These are the activations of a small neural network, seen along a few directions. Each row is one input.
In each table, some parts of the input vary, and every possible input appears once, in random order.
A made-up example of a description, with smaller parts first: one of 3 separate values, together with either a single point or one of 9 places around a ring or (one of 6 places along a line, together with one of 8 places around a ring).
Shared parts are said once, and a part with two or three values counts as separate values.

Other details of the inputs vary at random and push rows far along two fixed directions, the same in every table; ignore that.

A family of inputs:
x1: [ 22   4  29   1  48 -15  -1 -13  11 -20   2   9 -21]
x2: [ -1 -21   8 -20   7  10  13  29  30  19  28  -1  -1]
x3: [ -2 -35   3 -16  22   1   4   8  31  -7   3  25 -21]
x4: [ 12  27  19  24  22  -8 -13 -23 -26 -23  -4  -5   3]
x5: [  7 -34 -15 -24  -1   4  12  23  34  19   6   2  -9]
x6: [  5   5  -8   7  13  -5  -2  12   0 -14  11  -7 -15]
x7: [ 16 -25  -5 -13  35   0  11  11  34 -12   2  18 -34]
x8: [ -4  -2  19   9  46  -2  -6 -11  -4 -26   6  24 -32]
x9: [-10  -5  -4   4   7  12  -2 -12   3  -8  -2  14 -15]
x10: [ -8 -11  -7   3   5   3  -6  -2  -5 -14   4  18 -14]
x11: [  4   8  -8   8  14  -3  -1   9   1  -7   9  -7 -17]
x12: [ -5  29   0  15 -22   4 -12  -6 -27  11   4 -18  31]
x13: [ -9  26  -3  16 -23   1 -13  -5 -35   8  11 -19  25]
x14: [  1   1  10  -4 -20   4   0   6   2  27   8 -18  22]
x15: [-20  -2 -24 -12 -49  -8  38  19   0  23 -14 -10  22]
x16: [ -4  12   8   0 -19   5 -15 -12 -26   2  -4  -2  25]
x17: [-14  14   2   5 -10 -18  22 -19 -26 -19 -33  14   5]
x18: [ 26  27  10  18  17 -15 -14 -24 -16 -19 -23 -14  -5]
x19: [ -2  31 -16  16 -27   5 -10  -7 -22   5  -3 -29  19]
x20: [-15 -29   7 -21  -8   9   3  21  23  19  18   6   8]
x21: [-21 -14  11 -20   2  -9  51  33  25  15  12   1  -2]
x22: [ -2  15 -28  15 -35  -1 -14  -7 -31  -2  -4 -12  18]
x23: [ -8 -24 -22 -10  -2  17  16  20  35  16  15   2 -19]
x24: [  3   9 -10   3  -1   4   2  15  10   8   5 -12  -2]
x25: [ -2   4  19   9  35   3  -6 -12  -2 -18  -1  20 -18]
x26: [  3 -27  29 -13  38   4   8   4  31   0   5  20 -28]
x27: [  6   2  17  12  49  -9  -2  -2  -2 -32  17  11 -28]
x28: [  5  -4  11 -10   3  -3  -1   7   2  11  11 -10  12]
x29: [  3 -23  -7 -19   3   0  10  34  38  14  17 -10  -6]
x30: [  8  -6  24  -5  35  -7  -8 -15  -3 -18  -6  16 -12]
x31: [ -8  -3 -31  -3 -43  14   2  17   6  31   3 -12  20]
x32: [  9 -30  -8 -12  24  -4   8  13  35  -7   3  12 -24]
x33: [ 13  22  18  16  23 -17 -18 -23 -24 -26  -6  -5   9]
x34: [ -6  11  -9  12 -37   9 -16 -17 -27   5 -13  -2  25]
x35: [ 21   7   3  -3  11 -10   0   1  14  -2  -3  -9  -8]
x36: [ 24  29   3  14  18 -13 -15 -18 -21 -28 -16 -10  -2]
x37: [-13 -12  -5 -20  -2 -12  51  37  31  12   2  -5 -10]
x38: [-17  -8   3  -2  -5   8  -5   8  -8   1  18   7   1]
x39: [ -8 -12 -11 -17 -49  10  -3   5   7  33  -1  -2  26]
x40: [  2 -10 -20  -9 -46   9   2  10   9  36  -5 -17  22]
x41: [-10  16 -13  12 -34   9 -17 -16 -26   7 -14   1  24]
x42: [ 19  -4  -6  -4   6  -8  -1  -8  13  -3 -11   4  -9]
x43: [  7  13 -18  14 -24   2 -10 -11 -17   1 -13 -10  14]
x44: [ 20  30   4  24  18 -10 -13 -19 -20 -26 -15 -11  -5]
x45: [ -6 -34  -6 -25 -14  10   5  16  23  22   5  10   1]
x46: [  8   6   7   8  -6  -2 -15 -28 -16  -6 -25   7   4]
x47: [-15 -10 -12   0 -10   9  -4   2  -2   5   5  13  -7]
x48: [-20  -8   0  -7 -41  20  -2  14  -2  32  14  -8  28]
x49: [ -6 -12  12  -4  35  10  14  14  29   0  26   4 -25]
x50: [  3  -2 -16 -16 -37   3   0  22   5  32   6 -29  27]
x51: [-11  18  10  14   3   8 -13 -23 -24 -10  -3   2   4]
x52: [ 11  13   5  11  10  -5 -19 -32 -26 -29 -23  15  -2]
x53: [-18  19  18   5  -3 -18  22 -15 -29 -16 -23   8  11]
x54: [  0  13  13  -1 -22  -1 -15 -18 -20   9  -7  -4  25]
x55: [ 11  -2  -8  13  41  -8  -1  -9   4 -29  -4  17 -40]
Description of these inputs: one of 5 places around a ring, together with either a single point or one of 10 places along a line.
The inputs of x38 and x6 match in every part but the place on the ring of 5. If x16 is changed in the same way as x38 into x6, which row does it become?
> x36
The inputs of x42 and x1 match in every part but the place on the ring of 5. If x23 is changed in the same way as x42 into x1, which row does it become?
> x49
Change only the place on the line of 10 in x52. List by row number the other rows that result.
> x3, x9, x10, x34, x39, x41, x45, x46, x47
Start at x24 and move only the place on the ring of 5, one step at a time. The first step leads to x31. Which rows follow, in order?
> x41, x25, x12

A family of inputs:
x56: [  5  12  17   6  26  -8  -6   3  -5 -17  16 -11  -1]
x57: [-22 -34 -12 -23 -16  16  13  18  28  22   1  16  -3]
x58: [  3 -18   9   6  30  -1 -10 -12   4 -15  -3  21 -24]
x59: [ -3 -12  22   4  42  -8   6  -7   6 -17   9  24 -24]
x60: [-10  21  12  11 -13   3 -16 -11 -26   2   4   1  16]
x61: [  5  -8  12   5  30   7 -18  -7   7 -15   0  21 -27]
x62: [  1  -1   1   2  -1  -8 -11 -22 -26 -23 -25  18  -2]
x63: [-10 -34  -2 -19  -7  23 -13  26  28  21  31   0   2]
x64: [  0  -7 -12 -10 -12   7   8  34  27  26  17 -15  -4]
x65: [-14  -1 -11   5 -42  15  -8  -8 -15  13 -13   0  26]
x66: [ 15 -14 -11  -7  15 -12   6  -3   9 -20 -14  18 -23]
x67: [-14   5   2  -3 -27  19  -8   5 -14  27  21  -9  30]
x68: [  7  20 -21  11 -42   6 -26  -7 -20  14  -4 -16  23]
x69: [ -5  15  -1  14 -23   8 -23 -31 -32  -3 -16  -3  12]
x70: [ 10   8 -17  11 -14   1  -3 -14  -5  -8 -18   2   4]
x71: [ -2  -2 -20 -12 -33  -9  16  18  -2  12  -8 -14  14]
x72: [ 15 -10  -5   1  26   0   1  -9  21 -13  -2  11 -35]
x73: [  7  17 -10  12  -8  -6   9  -4  -6  -8 -18 -11   6]
x74: [-20  -7   7  -8 -13  11  10   4   5  17  14   4   3]
x75: [ 23   3   4   5  49  -2   1   4  16 -16   6  -2 -30]
x76: [-14   3   3  -6   3  -9  25   8   4  -1  -7   1   0]
x77: [-18 -11  -1 -11 -19   7  33  29  21  21  10  -6  10]
x78: [  7  18  -8   8  15 -17   9 -12  -6 -21 -27  -1  -9]
x79: [ 26  -7  -2   4  43   5 -11  -6  18 -16   6  11 -31]
x80: [ -7 -27 -27 -22 -17   8  18  21  36  21   1   7  -6]
x81: [  0  31  11  15  -4  -7  -6  -5 -25  -5  -1 -14  11]
x82: [  2  18  12  17  14 -19   3 -12 -23 -15  -5  -6   2]
x83: [ 10   4  21   4  51  -2   8   4   9 -16  14   3 -24]
x84: [-22 -14   6 -14   5   2  20   6  14   4   1  20  -5]
x85: [ -4 -11 -14 -12 -15   7  19  24  27  25  11 -17  -7]
x86: [ 11  12   8  16  18   9 -32 -28 -26 -17  -7   6  -2]
x87: [-12  17   5   4 -23 -12  -2 -20 -43 -11 -16   7  24]
x88: [ 33   4  41 -19  -3 -18 -10 -22   3  15 -26 -12  33]
x89: [-14  19   0   4 -34   1   9   0 -19  17   2 -24  23]
x90: [-19  12   2   7 -33   6   4  -9 -21   8  -6   2  29]
x91: [ -8  -4  15  -3   9   6 -11   6   1  -1  26   1   7]
x92: [  1 -32 -22 -13 -14   7   7  23  32  26  17   0  -6]
x93: [ 17  -6   3  -2  37  -4  -3  17  25 -13  18  -9 -21]
x94: [  3  21  11   8  10 -25  11 -14 -31 -29 -21   3   0]
x95: [ 16  13 -14  10 -12   1 -32 -10 -14  -6   5 -16  16]
x96: [  3 -11 -12  -4  -1  -5  12  20  18  14   9 -12  -5]
What is each input in this table made of?
> either a single point or (one of 5 places around a ring, together with one of 8 places along a line)
Change only the place on the ring of 5 in x68. List by row number the other rows that result.
> x60, x61, x64, x81

A family of inputs:
x97: [  8   7   2  13  28  -2  -4  -8   2 -18  -1   4 -24]
x98: [  8 -21  -3 -10  19  -1   3  16  24  -5  11   7 -15]
x99: [ -6   5  -3  -8   0 -30  53   8   6  -9 -30   2  -7]
x100: [-11 -29  -2 -12  11   4  15   4  22  -3  -5  27 -26]
x101: [  4  28  12  23  16  -7 -13 -24 -27 -21  -8  -3  -3]
x102: [-22 -28   2 -21  -6  10  20  16  21  10   2  23  -3]
x103: [ -3  19   2   8 -24   8  -8  -8 -16  12  -3 -16  28]
x104: [  3  15 -10   9 -32   8 -11  -8 -15  19  -4 -18  19]
x105: [  2 -11  13  -2  44  -4   7   7  16 -20  13  13 -25]
x106: [-16 -27 -12 -14 -20   8  14   8  13  17  -1  17  -6]
x107: [-18   4  -2   2 -36   1  -1 -16 -28  10 -14   7  21]
x108: [ 12  22  17  18  20  -5 -11 -26 -19 -14 -10  -1  -7]
x109: [  9   5  -2   9  26  -6  -7  -6  -4 -25   0   4 -14]
x110: [  7  -7  20   1  40   2   5  -2  20  -9   4  10 -28]
x111: [  0  -3   4  -8 -18   3  -3   4   1  22   8 -10  14]
x112: [  3  23 -11   9 -33   9 -14  -8 -18  12 -10 -20  29]
x113: [ 4 -2  8 -1  3 -7 -6  0 -7  1  8 -1  1]
x114: [ -5 -18 -13 -10  -8   6   6  23  16  17  21  -4  -8]
x115: [ -6   3 -15   3 -18  11  -1  10   5  13   9 -10  10]
x116: [  3 -17  11 -13  23  -2   5  18  21  -4  14   8 -11]
x117: [12 -5 -1 -3 10  0 -5 -1 12 -3 -1  0 -4]
x118: [-18 -26 -12 -18 -19  12  15  15  19  12  -3  18   0]
x119: [-21 -13  -1  -9 -21   7  10   0  -2   8  -6  15  13]
x120: [-4  0  6  1  9 -2 -1  4 -4 -4 11 -2 -5]
x121: [  6  21  10  13  22  -9 -11 -15 -24 -28  -5   1   0]
x122: [ -4  -5  -1  -7 -19   2  -3  12  -2  13  12  -9  21]
x123: [  3 -20  -6 -15  -8   7   2  17  25  21  11  -6  -2]
x124: [ -1  12  -2  14   3  -7  -8 -33 -27 -29 -31  19  -1]
x125: [  5 -20  -7 -15  -9   6   3  16  24  24  13  -4  -4]
x126: [  4   8  13  12  30  -3  -1  -9  -2 -13   5   6 -21]
x127: [  9  -1  16   3  29 -12  -7  -6  -4 -18   2   6 -14]
x128: [ 8  4 -3  6  4  7 -4 -4  7  0 -3 -4 -1]
x129: [  0 -16  -5  -9  -1  13   7  17  29  20  11  -4 -10]
x130: [  9   9  18   6  31   1  -2  -9   5 -15  -4   6 -12]
x131: [ -2  18   5  14   3   1  -6  -9 -14  -8   1  -5   7]
x132: [-23  -9  -1  -7 -30   6   7  -2  -9  14  -7  10  14]
x133: [ -4  25 -17  12 -35   8 -13  -3 -22   9  -3 -19  28]
x134: [12 -1 -1 -5  6  0 -7  0  9 -3 -3 -2  0]
x135: [  0   5 -14  -6  -3 -30  50   7   8 -12 -35   1 -12]
x136: [  8  11  10   4   3  -4 -11 -14 -11  -6  -5  -5  12]
x137: [  1  14   1  -2 -28   2 -12  -4 -16  13  -3 -16  34]
x138: [ 11  22  -2  20  13 -11 -18 -21 -29 -26 -10  -4  -5]
x139: [-2 -3  6  0 12 -3  1  4 -2 -2 13  1 -9]
x140: [ -6 -13 -14 -12 -10   9   5  26  16  12  17  -5   2]
x141: [ 6 -2 12 -3  9 -3 -4 -3  4  2  2 -2 -1]
x142: [ 19  13   2  14  16 -15 -18 -21 -22 -22  -9   1  -8]
x143: [  7 -19  -1  -8  15  -3   0  14  19  -1  10   4 -17]
x144: [ -3  22 -16  14 -37   5 -13  -8 -25  15   0 -20  22]
x145: [  3  -5 -11  -8 -16   2  -6  14   3   8   6  -8  13]
x146: [-12   6  -2  -1 -18  11   2  13   1  15  12 -10  16]
The inputs of x99 and x135 match in every part but one. If x103 is changed in the same way as x99 into x135, which row does it become?
> x128
The inputs of x137 and x134 match in every part but one. If x102 is changed in the same way as x137 into x134, which row does it become?
> x118
What is each input in this table made of?
> one of 2 separate values, together with either a single point or (one of 4 places along a line, together with either a single point or one of 5 places around a ring)
Change only the choice among 2 separate values in x110. List by row number the other rows that result.
> x129
Change only the choice among 2 separate values in x116. List by row number the other rows that result.
> x145

A family of inputs:
x147: [ 11   5   8   6  31 -14   2 -14   0 -24 -13  10 -21]
x148: [-11 -24  -7 -15  -8  11  11  19  24  15  10   7  -4]
x149: [ -1 -20   7 -10  24  -1  10   5  22  -5   2  18 -23]
x150: [ -7 -31   0 -18   6   7  15  20  31  11  11  14 -16]
x151: [  7 -21   5 -10  35  -4  17  12  30 -10   2  16 -32]
x152: [  0  19  -1  10  -7  -9   1 -10 -21  -8 -10  -8  10]
x153: [  8  28   3  18  -4 -14  -8 -25 -32 -18 -21  -7  12]
x154: [ 12   5   2   9  31 -10   1 -12   0 -26 -12  11 -24]
x155: [-10   4 -12  -4 -36   3   6  10  -5  21  -1 -15  23]
x156: [  9  27  -3  18  -1 -12 -12 -26 -31 -22 -23  -5   8]
x157: [-13 -27   3 -17  10   6  21  24  30  11  16  12 -16]
x158: [-11   2 -16   0 -40   8  -4   1 -13  18  -2  -7  22]
x159: [-14   0  -8  -4 -34   7   2   5  -7  19  -1  -6  21]
x160: [ 10   0  15   2  47 -14  12  -5  11 -29  -7  16 -32]
x161: [-14   1  -5  -6 -33   5   4   6  -8  18   1  -6  23]
x162: [  6  19   8  14   9  -9 -11 -30 -27 -23 -21   6   2]
x163: [-10 -25   1 -16   0   7  17  19  26  14  11  10  -7]
x164: [ 30  31  13  26  26   3 -49 -19 -22 -15  18 -24   4]
x165: [  6   4   0   3 -19  25 -40  12  -3  30  40 -29  26]
x166: [ -7   3 -12  -7 -36   3   6   8  -4  22  -2 -14  24]
What is each input in this table made of?
> one of 2 separate values, together with either a single point or one of 9 places along a line
The inputs of x151 and x150 match in every part but the choice among 2 separate values. If x164 is changed in the same way as x151 into x150, which row does it become?
> x165
